These are the activations of a small neural network, seen along a few directions. Each row is one input.
Each table varies a few parts of the input and shows all the possible inputs, shuffled.
A made-up example of a description, with smaller parts first: one of 5 places around a ring, together with either a single point or (one of 2 separate values, together with one of 4 places along a line) or one of 11 places along a line.
Shared parts are said once, and a part with two or three values counts as separate values.
(in the rows, 128 means zero)

Table:
r1: [143 138  81 159  99 150 141 129  98 104 101 115 144 101]
r2: [131 101 161 201 156 106 107 153 112 147  90 176 186 154]
r3: [120 100 185 203 141 128 122 148 116 146  99 179 156 159]
r4: [131 158 149  64 143 101 180 136 157 139 172 115 103 129]
r5: [155 125 113 153 114 148  45 163  93  97 122  95 175 133]
r6: [114 126  95  79 130 132  90  57 159 129 149  97  81 130]
r7: [146 152 153 108 125 109 161 201 120 124 171 120 138 133]
r8: [ 78  91 165 114 172  98 149  51 159 166 109 185  92 160]
r9: [120 139 144  37 138  87 178 133 146 141 171 122  89 141]
r10: [149 137 126 161 103 156  65 143 120 101 133  96 141 124]
r11: [135 138 109 144 119 157  73 122 126 107 149  98 132 121]
r12: [125 132 112 104 129 157  85  81 147 122 151  93 101 126]
r13: [100  94 183 165 142 121 128 112 150 162 100 188 128 144]
r14: [101 119  72  75 120 130 161  56 137 124 105 112  75 101]
r15: [161 165 143 118 131  94 144 217 105 115 146 113 183 146]
r16: [158 159 154 126 117 113 159 208 110 120 161 113 147 142]
r17: [123 110  88 101 111 153 150  93 125 115 110 116 107  95]
r18: [150 128  71 151 108 138 124 152  79  98  84 116 178  99]
r19: [127 139 108 123 118 152  76 102 140 121 146  99 111 122]
r20: [113 106 173 188 153 124 133 126 142 153 113 180 140 154]
r21: [124 132  89 140 101 157 143 124 102 107 107 116 130  95]
r22: [124 137  82 120 103 149 146 105 125 122 104 123 110  92]
r23: [138 165 139  89 132 100 172 167 147 145 168 118 110 130]
r24: [105  82 178 149 168 111 141  94 156 166 111 187 117 141]
Q: Changing only one part turns r23 into r19. The same change can be made to r7. Which row results?
A: r11
Q: What is each input in this table made of?
A: one of 4 separate values, together with one of 6 places along a line
Q: Start at r2 and move only the place on the line of 6, one step at a time. The first step leads to r3. Which rows follow, in order?
A: r20, r13, r24, r8

Table:
r25: [ 81  93 162  76 162 115 121  53 191 158 135 157  91 166]
r26: [ 80 106 174 131 157 118 132  58 161 176 135 172  91 127]
r27: [153 177  92 162  86 155  94 157  85 111 147  84 142 118]
r28: [148 157  76  95  90 157 115 102 138 117 176  78  86  84]
r29: [108  76 173 201 152 107 160 158 107 137  69 194 169 132]
r30: [ 73  80 138  75 159 110 182  59 162 161  99 173  61 138]
r31: [155 133  87 149  99 166 128 202  53  83 109  94 176  95]
r32: [170 149 100 187 104 173  95 198  81  95 145  90 156 108]
r33: [133 144  70  43 110 141 105  92 140 104 183  44  86 119]
r34: [168 172  79 106 122 135  82 142 126  97 146  63 157 126]
r35: [125 104 172 144 181 104 111 102 165 151 112 169 152 166]
r36: [166 154 100 154 108 158  63 205  95  84 140  86 196 125]
r37: [119 126 234 136 166  61 209 202 138 175 168 188 149 170]
r38: [146 159  78  65 110 144  76 125 131 107 162  69 125 107]
r39: [ 80 102 162 101 141 130 158  39 204 159 132 165  54 137]
r40: [104  88 177 169 137 113 159 122  97 153  72 186 156 144]
r41: [162 160  68 137  78 133 133 176  81  93  95  97 153 109]
r42: [113  82 174 117 169 103 107  91 166 172 130 164 122 158]
r43: [116 102 193 224 139 134 122 153 148 142  97 191 164 143]
r44: [118  91 199 201 155 114  92 163 132 126 103 196 184 162]
r45: [138 142  69  55 103 154 140 117  94 105 128  75 101  75]
r46: [130 136  41  35 100 145 168  87 120  96 152  71  57  85]
r47: [ 84  80 162 103 150 106 166  69 134 168  97 176 109 122]
r48: [176 196 133  94 104 103 179 251 106 112 193  89 151 129]
r49: [172 158  97 142  94 135  69 186  81  93 139  83 156 140]
r50: [ 93 104 141 140 165  97 169  96 145 153  72 193 134 143]
r51: [158 182  74 130 100 153 113 127 138 101 145  75 121 105]
r52: [109 117 176 173 174 115 135  86 156 165 111 167 120 148]
r53: [131 156  65  60  94 169 134  86 152 105 175  53  45  95]
r54: [130  88 193 190 145  94 106 133 124 145 116 187 159 174]
r55: [153 165  54 100 112 133 148 139 105  87 106  83 129  90]
r56: [108 115 183 202 129 121 124 120 140 165 108 185 141 158]
Q: Changing only one part turns r43 into r32. The same change can be made to r42. Which row results?
A: r38
Q: What is each input in this table made of?
A: one of 2 separate values, together with either a single point or (one of 3 separate values, together with one of 5 places along a line)

Table:
r57: [186 198  76  63  98 128 113 143 131  63 190  52  98 117]
r58: [ 85 110 191  69 173  91 188  56 183 175 145 168  73 145]
r59: [125  92  94 156 117 133 121 134  98 150  80 151 150  97]
r60: [123 127 198 166 155  82 120 181 140 151 151 176 160 167]
r61: [143 175  93  99 117 140 166 175 116 115 139 113 142 133]
r62: [125  67 164 179 138 157 102 136 129 132  93 160 147 155]
r63: [141 110 193 141 145 126 154 173 124 133 123 145 160 184]
r64: [138 151  86 157 111 159 115  86 112  98 135  82 115  99]
r65: [160 164  70  99  78 167  61  91 131  87 155  64 119  79]
r66: [117 100 154 200 140 117  78 137 154 167 110 187 162 147]
r67: [152 131 131 118 151  95 183 150  92 108 106 135 156 144]
r68: [145 145  90  97 115 141 139 180 100 133 167  65 109 106]
r69: [ 58  66 161 100 156 108 143  24 182 169  95 167  64 125]
r70: [ 95 156  92 147  97 148 110 125  99 111 103 129 136  94]
Q: What is each input in this table made of?
A: one of 2 separate values, together with either a single point or one of 6 places along a line
Q: Changing only the choice among 2 separate values turns r59 into r67. The same change can be made to r64. Which row results?
A: r68
Q: Change only the choice among 2 separate values in r62. List by row number the other rows that result.
A: r63
